A small network was shown many inputs. Here are its activations along a few directions, one row for each input.
In each table, some parts of the input vary, and every possible input appears once, in random order.
A made-up example of a description, with smaller parts first: one of 6 places along a line, together with either a single point or one of 11 places along a line or (one of 3 separate values, together with one of 8 places around a ring).
Shared parts are said once, and a part with two or three values counts as separate values.

Other details of the inputs vary at random and push rows far along two fixed directions, the same in every table; ignore that.

Rows:
r1: [ -4  -8   6 -15  -8   9  -1  -3  -1   3   0  -5]
r2: [ 0 -3 -1 -1 -3  1 -4  5  2 -1  4  2]
r3: [ 2 -5 -3  0 -1 -2 -1  4  3  1  3 -1]
r4: [ 1 -5 -2  0 -1 -1 -1  5  2  0  5 -1]
r5: [ 19  21  -1   3  -2  -9   4 -47 -13 -14  -7  18]
r6: [ 1 -3 -1 -1 -3  0 -4  5  3  0  3  2]
r7: [-2  1 -1  0 -1  1 -5  2  5  4  2 -1]
r8: [-1 -2 -2 -2 -4 -1 -5  6  2 -1 -2  2]
r9: [ -5 -10   6 -13  -5   3   4  -3  -2   1  -1  -9]
r10: [-5  2  2  1  3 -2 -2  3  3 -3  1 -5]
r11: [-2 -1 -1  1  1 -5 -1  2  4  5 -1 -6]
r12: [-3  1 -1  0  0 -3 -3  3  5  1 -3 -5]
r13: [ 1 -3 -2 -1 -4  0 -4  5  3  2  1  2]
r14: [ 1 -5 -1  0  0 -1 -1  5  1 -2  7 -1]
r15: [-4  1  0  0  1 -2 -2  3  4  0 -2 -5]
r16: [-2 -1  0  1  2  0 -2  1  4  2  6 -5]
r17: [-4  2 -1 -1 -1  0 -6  3  4  2 -2 -2]
r18: [-4  1  1  1  2 -2 -2  3  3 -2  0 -5]
r19: [-3 -2  0 -1 -1  1 -4  6  1 -5  2  1]
r20: [-2 -2  0  0 -1 -3 -1  6  1 -5  0 -2]
r21: [-1 -3 -1  0 -1 -3 -1  6  2 -3 -2 -1]
r22: [-1 -1 -2  1  1 -1 -2  1  5  5  3 -4]
r23: [-1 -1 -1  1  2 -1 -2  2  4  4  4 -4]
r24: [-4  1  0  0  2 -2 -2  3  4 -1 -1 -5]
r25: [-2 -1 -1 -1 -2  0 -4  6  2 -3  0  2]
r26: [-1 -4  0  1  1 -4  1  6  0 -3  3 -3]
r27: [-3 -1  1  1  3 -4  0  2  2  1  4 -7]
r28: [ 0 -5 -1  0  0 -5  1  5  1 -1  1 -3]
r29: [-4  1 -1  0  1 -3 -2  3  4  1 -3 -5]
r30: [-2 -2 -1 -1 -2  0 -5  6  1 -4  1  2]
r31: [-2 -1 -2 -2 -3  0 -5  6  2 -2 -1  2]
r32: [-1 -1 -1  1  2 -1 -2  1  4  3  5 -4]
r33: [ 0 -3  0  0 -3  1 -4  5  2 -1  5  2]
r34: [ -1  14   8  26  30  44  49  20 -35  33 -25  23]
r35: [-2 -2  0  0  0 -2 -1  6  1 -6  1 -2]
r36: [-4  2 -2 -1 -2  0 -6  2  4  2 -3 -1]
r37: [-5  2  0  0  1  1 -6  3  3 -1  1 -2]
r38: [  0  10   9  27  29  45  51  24 -38  28 -22  25]
r39: [ 25  15  -2   4  -2 -11   9 -46 -15 -14  -2  19]
r40: [ -6  -8   6 -14  -6   5   2  -2  -1  -2  -4  -8]
r41: [ 2 -5 -3  0 -2 -2 -1  5  3  2  2 -1]
r42: [-3  1  1  0  0  2 -5  2  4  2  5 -2]
r43: [ 24  15  -2   4  -2 -15  10 -45 -15 -14  -6  17]
r44: [-5  2  1  0  1  1 -5  3  3 -1  2 -2]
r45: [-2 -1 -1  1  2 -5  0  2  4  4  0 -6]
r46: [-1  1 -2  0 -2  0 -5  2  5  6  0 -1]
r47: [ 0 -3  0  0 -2  1 -4  5  2 -2  5  2]
r48: [ 19  22   0   3  -1  -8   4 -47 -13 -15  -6  18]
r49: [ 0 -5 -2  0  0 -5  1  5  1  0  0 -3]
r50: [-3 -1  0  1  3 -4  0  2  3  2  2 -6]
r51: [-3  1  0  0  0  2 -5  2  4  3  4 -2]
r52: [-2  1 -1  0 -2  1 -5  2  5  5  1 -1]
r53: [ 23  15  -1   4  -1 -14  11 -45 -16 -17  -4  16]
r54: [-2  1  0  0 -1  1 -5  2  4  4  3 -1]
r55: [ -3 -10   4 -14  -6   6   2  -4   0   3   2  -8]
r56: [ -6  -6   6 -16  -7   8  -1  -2  -2   0  -3  -5]
r57: [ 1 -5 -1  0  0 -1 -1  5  2 -1  6 -1]
r58: [-3 -1  1  1  3 -4  0  2  3  1  3 -6]
r59: [-1 -3 -2  0 -2 -3 -2  6  2 -2 -3 -1]
r60: [-3 -2  0 -1 -2  0 -4  6  1 -5  2  1]
r61: [-2 -2  1  0  0 -2 -1  6  1 -6  2 -2]
r62: [ 0 -1 -3  1  0 -2 -2  1  5  6  1 -4]
r63: [ 1 -3 -2 -1 -4  0 -4  5  3  1  2  2]
r64: [-1 -1 -2  1  1 -1 -2  1  5  5  2 -4]
r65: [-1 -3 -1  0 -1 -3 -1  6  2 -4 -1 -2]
Each input here is: one of 5 places around a ring, together with either a single point or (one of 2 separate values, together with one of 6 places along a line).
Q: The inputs of r42 and r16 match in every part but the place on the ring of 5. If r7 is changed in the same way as r42 into r16, which row does it become?
A: r22
Q: The inputs of r57 and r26 match in every part but the place on the ring of 5. If r55 is changed in the same way as r57 into r26, which row does it become?
A: r9
Q: Change only the choice among 2 separate values in r34. List by row number the other rows that result.
A: r28
Q: Which other rows agree with r65 in the place on the ring of 5? List them by row number.
A: r10, r12, r15, r18, r20, r21, r24, r29, r35, r40, r59, r61
Q: Start at r21 and move only the place on the ring of 5, one step at a time. The first step leads to r31. Which rows follow, in order?
A: r63, r3, r49

Rows:
r66: [-2 -6  3  1  0 14  9 17 -2  3  1  3]
r67: [ 22  16   1   5   2  -2  16 -45 -15  -7   1  12]
r68: [  0 -10   3  -1   2  14   7  18  -6   3   0   5]
r69: [-8  4  5  3  3 16  0 12  3 11 -4  0]
r70: [-7  2  1  1  3 19  2 13  2  9 -1  1]
r71: [ -7 -18  -1 -17 -22 -27 -33   7  31 -18  19 -24]
r72: [-6 -1  1 -2  5 19  1 13 -2  8 -1  4]
r73: [-5 -9  3 -1 -1  9  6 17 -8  5 -1  5]
r74: [-5 -2  5  6  7 11  9 10  0 15  1 -6]
r75: [-6 -2  5  2  7  6  8 12 -4 16  0 -5]
r76: [ -4  -3   0   3   2  10   7  12   3  13 -11  -3]
r77: [-3 -7  2  0  8 13  9 12 -4 12  4 -3]
r78: [-10   0   6   4   8  10   8  14  -1   4  -8  -6]
r79: [ -8 -18   0 -20 -22 -30 -33   9  26 -16  18 -22]
r80: [ -4  -3   1   0   2   6   7  14  -2  14 -11  -2]
r81: [-9  4  5  0  3 12  0 13 -2 12 -5  2]
r82: [ 17  13 -12  -5 -19 -48 -42 -48  22 -34  19  -1]
r83: [-16 -17  -3 -21 -16 -28 -32   5  23 -19  15 -26]
r84: [ 15  20   5   1   2 -11  12 -43 -19 -16 -11  13]
r85: [ -6  -7  -2  -1   1  10   7  14  -5  13 -10   1]
r86: [-3  1 -4 17 13  1  5 17  2 13  6  2]
r87: [ 17  18   1   2   2  -4  14 -44 -16 -19  -7  13]
r88: [-2 -8 -3 -2  3 12  8 14 -2 10 -7  0]
r89: [-2 -5 -3  1  2 13  9 13  1 11 -7 -2]
r90: [ 18  13   1   3   1  -6  13 -46 -22  -5  -2  16]
r91: [-10  -9 -10  -6  -9 -38 -37  11  32 -22  19 -25]
r92: [ 25  21 -10  14   3 -16   8 -36 -10  -9  -9  21]
r93: [-11   0   2  -1   1  15  -1  13  -4  11  -2   5]
r94: [ 2  0 -4 16  6  3  3 25 -2  4  2  7]
r95: [ 18  15   2   0   4  -4  13 -43 -19 -19  -8  15]
Q: The inputs of r67 and r70 match in every part but one. If r86 is changed in the same way as r67 into r70, which row does it become?
A: r82
Q: What is each input in this table made of?
A: one of 5 separate values, together with either a single point or one of 5 places around a ring
Q: Which other rows agree with r71 in the choice among 5 separate values? List them by row number.
A: r66, r68, r73, r79, r94
Q: Change only the choice among 5 separate values in r81. List by row number the other rows that result.
A: r75, r79, r80, r84
